A small network was shown many inputs. Here are its activations along a few directions, one row for each input.
Each table varies a few parts of the input and shows all the possible inputs, shuffled.
A made-up example of a description, with smaller parts first: ring(8) and (point or (values(2) and line(4)) or line(11)).
Shared parts are said once, and a part with two or three values counts as separate values.
(in the rows, 100 means zero)

Other details of the inputs vary at random and push rows far along two fixed directions, the same in every table; ignore that.

Rows:
x1: 128	115	172	123	98	71	149	105	99	130	92	63	133	96	84	133
x2: 90	120	73	80	90	121	89	117	121	126	83	156	94	78	89	94
x3: 94	79	69	101	118	103	61	74	49	14	120	74	91	106	152	106
x4: 95	61	48	85	105	93	59	85	82	54	112	55	82	147	123	64
x5: 132	110	181	121	101	70	141	102	126	111	94	85	119	97	94	143
x6: 115	117	149	122	114	83	163	87	104	126	87	70	129	89	71	137
x7: 102	65	51	75	107	85	54	73	89	52	105	51	84	134	131	69
x8: 121	115	161	106	108	74	169	103	121	116	76	83	132	100	95	145
x9: 93	109	100	89	69	115	66	127	128	114	106	151	87	81	92	83
x10: 78	119	81	89	92	129	97	110	119	124	92	154	93	87	82	97
x11: 69	122	54	122	96	162	76	111	64	86	106	173	97	31	104	96
x12: 87	74	25	61	116	100	53	70	95	63	92	81	73	127	132	75
x13: 110	120	119	105	83	98	84	109	124	132	105	128	90	71	99	95
x14: 79	113	71	95	93	134	94	122	101	134	99	144	93	90	71	83
x15: 77	112	79	91	91	129	98	118	109	131	99	148	91	89	76	91
x16: 83	56	38	72	111	96	63	86	83	53	109	69	74	148	123	62
x17: 124	114	160	117	94	77	128	96	125	116	102	98	104	96	98	131
x18: 105	63	122	104	134	66	141	42	99	38	102	19	99	162	113	139
x19: 94	101	105	101	76	113	67	130	121	118	115	147	83	84	87	76
x20: 89	66	33	66	112	88	56	72	84	59	97	60	81	129	131	62
x21: 115	101	162	113	89	82	135	115	114	114	104	90	114	104	88	126
x22: 85	114	71	94	84	120	89	134	99	137	94	136	102	81	82	66
x23: 74	121	43	102	99	154	73	122	60	98	97	180	107	38	117	92
x24: 123	136	179	148	113	99	161	91	64	80	107	95	126	62	119	157
x25: 83	107	86	87	82	118	95	135	115	127	98	149	95	83	86	78
x26: 117	79	125	122	140	76	138	63	47	17	108	28	131	124	151	150
x27: 90	119	76	80	86	114	82	123	121	132	84	143	98	66	98	78
x28: 105	125	142	141	128	115	174	88	53	90	87	98	148	66	112	169
x29: 114	116	158	106	114	85	176	96	114	118	80	90	132	110	87	150
x30: 99	108	122	109	77	106	92	120	119	128	119	138	85	87	88	90
x31: 110	120	117	109	83	97	86	109	112	137	107	121	96	71	91	89
x32: 113	118	152	128	113	85	168	90	97	130	88	65	131	96	66	137
x33: 91	122	68	83	93	119	89	116	103	140	83	138	104	70	84	80
x34: 112	123	141	117	117	90	168	91	90	137	79	69	134	102	74	138
x35: 131	65	140	104	128	45	111	53	99	47	102	6	100	147	136	129
x36: 91	105	81	94	77	125	75	140	111	123	108	145	95	88	83	67
x37: 134	114	179	125	105	67	142	100	108	125	94	69	131	88	88	132
x38: 74	108	56	78	84	134	75	129	110	127	99	163	83	85	83	71
x39: 105	58	70	92	112	76	50	67	81	50	114	41	76	142	129	72
x40: 101	55	84	86	107	79	55	67	105	33	118	60	69	150	134	86
x41: 78	67	22	79	118	107	61	70	72	62	106	62	73	149	113	68
x42: 79	73	34	93	124	112	67	82	46	28	109	94	98	98	155	90
x43: 83	115	57	84	83	121	73	128	100	137	90	140	98	72	87	58
x44: 100	53	73	94	108	81	61	67	86	47	130	52	63	156	128	75
x45: 108	116	135	114	111	91	144	89	117	121	87	88	115	86	82	133
x46: 75	105	63	99	87	134	78	123	107	125	110	151	82	83	65	70
x47: 101	47	75	92	113	80	56	75	86	39	124	49	70	156	127	75
x48: 102	116	101	91	78	112	86	127	131	119	93	144	100	78	92	93
x49: 82	67	19	73	114	105	58	80	73	65	103	70	75	143	117	62
x50: 123	61	144	106	123	48	124	43	100	37	117	12	91	169	136	133
x51: 104	111	133	126	109	94	152	100	96	126	97	78	121	101	66	122
x52: 126	116	158	119	102	78	155	107	100	127	87	66	139	99	85	127
x53: 126	113	171	136	100	74	150	102	101	131	109	72	121	105	86	126
x54: 106	119	110	113	81	103	84	112	105	138	109	121	94	78	88	83
x55: 78	106	85	101	87	126	96	118	116	123	107	145	86	83	69	88
x56: 105	114	111	93	74	105	77	124	129	118	98	138	92	76	93	98
x57: 97	130	116	125	98	127	87	119	72	85	112	149	108	43	112	110
x58: 98	57	62	89	104	82	54	79	80	51	117	44	77	149	125	72
x59: 79	122	52	80	92	134	69	110	116	134	87	155	86	69	90	79
x60: 82	64	46	66	105	96	64	80	103	47	102	84	74	141	132	73
x61: 101	114	90	91	74	108	61	123	111	130	100	131	95	66	90	74
x62: 80	121	51	84	91	132	72	111	103	138	89	145	92	70	80	73
x63: 111	71	109	93	140	66	139	41	94	47	87	19	102	163	124	145
x64: 89	122	66	88	92	122	91	119	95	143	85	136	104	77	79	78
x65: 122	110	171	112	99	81	159	107	123	108	91	86	131	108	92	140
x66: 101	68	55	72	106	88	53	76	103	52	101	62	78	131	137	77
x67: 86	115	84	98	89	121	90	108	126	119	95	147	87	74	77	97
x68: 125	105	178	124	98	76	155	115	105	121	101	74	128	108	81	135
x69: 108	108	133	108	113	94	159	109	95	124	88	88	125	112	79	127
x70: 87	104	83	89	72	124	73	138	119	119	107	152	89	85	88	71
x71: 108	117	114	96	79	102	79	122	124	129	95	127	98	69	96	97
x72: 121	107	157	129	99	81	128	112	102	123	105	81	120	101	84	113
Each input here is: line(8) and (point or ring(8)).
- Changing only the line(8) part turns x64 into x39. The same change can be made to x49. Which row results? => x72
- Changing only the line(8) part turns x8 into x5. The same change can be made to x25. Which row results? => x19
- Start at x63 and move only the ring(8) part, one step at a time. The first step leads to x59. Which rows follow, in order? => x62, x34, x41, x14, x15, x10
- List by row number the other rows that have the line(8) part in common with x61. => x1, x3, x9, x21, x56, x58, x68, x71
- Start at x24 and move only the line(8) part, one step at a time. The first step leads to x57. Which rows follow, in order? => x3, x26, x42, x23, x28, x11
- List by row number the other rows that have the line(8) part in common with x46. => x6, x11, x18, x32, x45, x51, x55, x67

Rows:
x73: 88	97	79	86	82	111	62	100	120	102	112	127	66	102	111	69
x74: 105	142	135	106	79	108	145	136	142	183	82	157	117	68	57	105
x75: 105	84	93	81	100	84	78	94	119	91	105	94	81	112	116	92
x76: 104	102	97	105	108	102	99	93	78	82	104	97	101	108	124	112
x77: 118	88	124	98	110	75	129	89	111	90	89	45	117	136	94	121
x78: 83	103	51	90	96	128	56	107	80	81	112	132	77	97	123	74
x79: 109	149	159	130	95	116	145	126	113	145	85	149	132	36	77	140
x80: 108	145	159	114	93	98	162	123	134	187	81	144	122	77	49	120
x81: 112	101	143	113	135	72	177	71	69	98	88	36	131	134	101	156
x82: 92	103	96	109	112	105	101	83	93	67	106	95	98	97	116	116
x83: 91	95	58	87	98	117	54	100	81	80	105	123	86	96	128	79
x84: 83	88	77	79	80	113	65	109	119	100	117	130	75	104	100	65
x85: 84	128	82	108	89	134	76	116	105	111	102	162	92	53	98	97
x86: 110	89	105	88	102	83	96	99	113	87	91	69	107	122	98	102
x87: 105	93	102	91	112	88	114	92	81	78	87	76	117	112	120	108
x88: 106	92	109	104	123	92	108	78	91	65	96	73	105	100	120	125
x89: 109	143	146	128	87	110	153	134	112	182	86	126	136	52	59	114
x90: 110	80	97	100	113	77	83	79	86	76	107	59	99	112	123	93
x91: 98	89	86	88	88	97	68	89	115	94	110	109	69	110	116	83
x92: 115	94	139	115	131	77	176	63	85	77	84	35	127	120	100	160
x93: 106	88	85	102	98	91	68	87	86	84	110	85	92	99	117	82
x94: 76	86	57	103	100	123	76	101	95	75	110	138	93	85	103	85
x95: 103	92	105	97	116	92	116	80	90	65	84	73	108	101	113	117
x96: 86	81	99	94	91	96	94	107	119	102	110	112	85	111	98	82
x97: 84	98	59	89	94	131	69	116	80	85	113	137	89	95	110	74
x98: 107	91	98	95	116	93	98	91	79	77	98	84	108	110	128	110
x99: 104	85	89	84	92	92	72	92	117	91	107	101	76	109	116	87
x100: 106	90	101	98	106	82	96	91	93	88	94	63	110	104	111	90
x101: 104	89	91	97	87	98	63	91	102	87	109	97	81	116	104	92
x102: 98	147	128	113	87	122	154	139	101	171	82	149	136	56	69	125
x103: 107	93	117	99	118	78	145	83	79	81	87	51	127	123	116	130
x104: 121	92	147	122	135	62	164	63	78	103	94	16	125	133	93	136
x105: 93	95	76	93	82	112	50	104	105	90	112	113	72	110	99	76
x106: 92	148	122	115	96	131	140	122	106	163	83	160	119	44	53	127
x107: 118	90	139	108	128	73	145	73	100	103	90	36	115	148	82	131
x108: 86	82	91	101	90	103	75	118	107	94	110	104	85	114	86	85
x109: 84	90	72	87	78	120	52	118	107	93	116	123	78	108	89	67
x110: 101	93	79	104	95	95	65	88	84	84	115	94	84	100	114	79
x111: 88	93	64	97	86	116	57	112	86	91	121	118	79	89	98	56
x112: 92	101	62	99	86	113	52	104	88	93	120	118	74	88	106	59
x113: 106	89	103	104	108	82	114	86	93	93	96	51	113	112	108	99
x114: 106	92	102	80	101	76	104	99	123	93	92	84	94	116	105	95
x115: 81	97	70	100	99	124	83	98	96	75	112	131	96	83	104	92
x116: 109	86	94	94	92	94	65	94	105	86	105	89	89	115	105	97
x117: 109	140	135	112	80	120	134	143	133	179	83	145	126	69	47	110
x118: 113	80	103	90	105	80	77	90	106	79	103	68	95	124	108	107
x119: 98	85	96	115	102	95	97	109	86	93	114	88	93	99	95	83
x120: 89	88	72	101	103	123	89	117	79	88	107	127	92	101	109	84
x121: 89	121	79	82	74	114	87	134	139	147	91	160	92	75	78	71
x122: 109	91	124	105	123	81	150	69	88	68	84	47	120	113	106	141
- Changing only one part turns x85 into x106. The same change can be made to x110. Which row results? => x104
- Describe the family of inputs behind these rows. => line(5) and line(10)
- Start at x81 and move only the line(10) part, one step at a time. The first step leads to x102. Which rows follow, in order? => x103, x87, x98, x83, x76, x78, x97, x120
- Change only the line(5) part in x89. List by row number the other rows that result. => x74, x92, x102, x117

Rows:
x123: 110	135	125	124	83	99	104	115	95	130	95	108	112	59	94	103
x124: 97	101	66	80	91	116	59	115	105	85	99	133	84	91	134	80
x125: 124	102	147	108	129	68	168	78	90	98	66	35	139	119	100	148
x126: 85	120	83	107	75	143	57	122	112	108	118	177	74	74	93	84
x127: 111	106	96	95	106	94	75	108	100	100	90	108	108	75	111	107
x128: 110	113	122	124	86	108	103	133	97	112	115	132	109	70	80	98
x129: 138	86	177	110	118	40	174	77	137	115	88	15	122	165	84	138
x130: 113	119	126	120	91	107	107	120	90	129	109	122	106	70	95	96
x131: 113	93	150	121	123	77	170	95	79	100	100	44	137	131	85	135
x132: 87	118	109	97	104	106	130	102	112	128	85	132	112	77	85	118
x133: 65	87	29	93	67	141	11	116	95	80	125	167	63	77	110	42
x134: 109	116	140	89	61	91	78	136	148	158	103	140	88	79	71	80
x135: 106	99	125	112	121	84	143	89	79	118	96	65	124	107	88	119
x136: 86	76	59	85	108	104	57	71	106	47	116	103	70	103	128	85
x137: 79	39	40	85	135	94	72	51	74	14	118	26	65	177	137	87
x138: 77	37	23	71	121	93	60	41	69	5	114	40	57	181	134	90
x139: 96	124	91	99	95	119	112	98	97	131	86	97	112	74	79	87
x140: 91	131	90	82	87	115	118	134	114	143	77	156	119	69	90	103
- Changing only one part turns x134 into x129. The same change can be made to x130. Which row results? => x135
- Describe the family of inputs behind these rows. => values(2) and (point or ring(8))
- Change only the values(2) part in x132. List by row number the other rows that result. => x136
- Change only the values(2) part in x138. List by row number the other rows that result. => x126
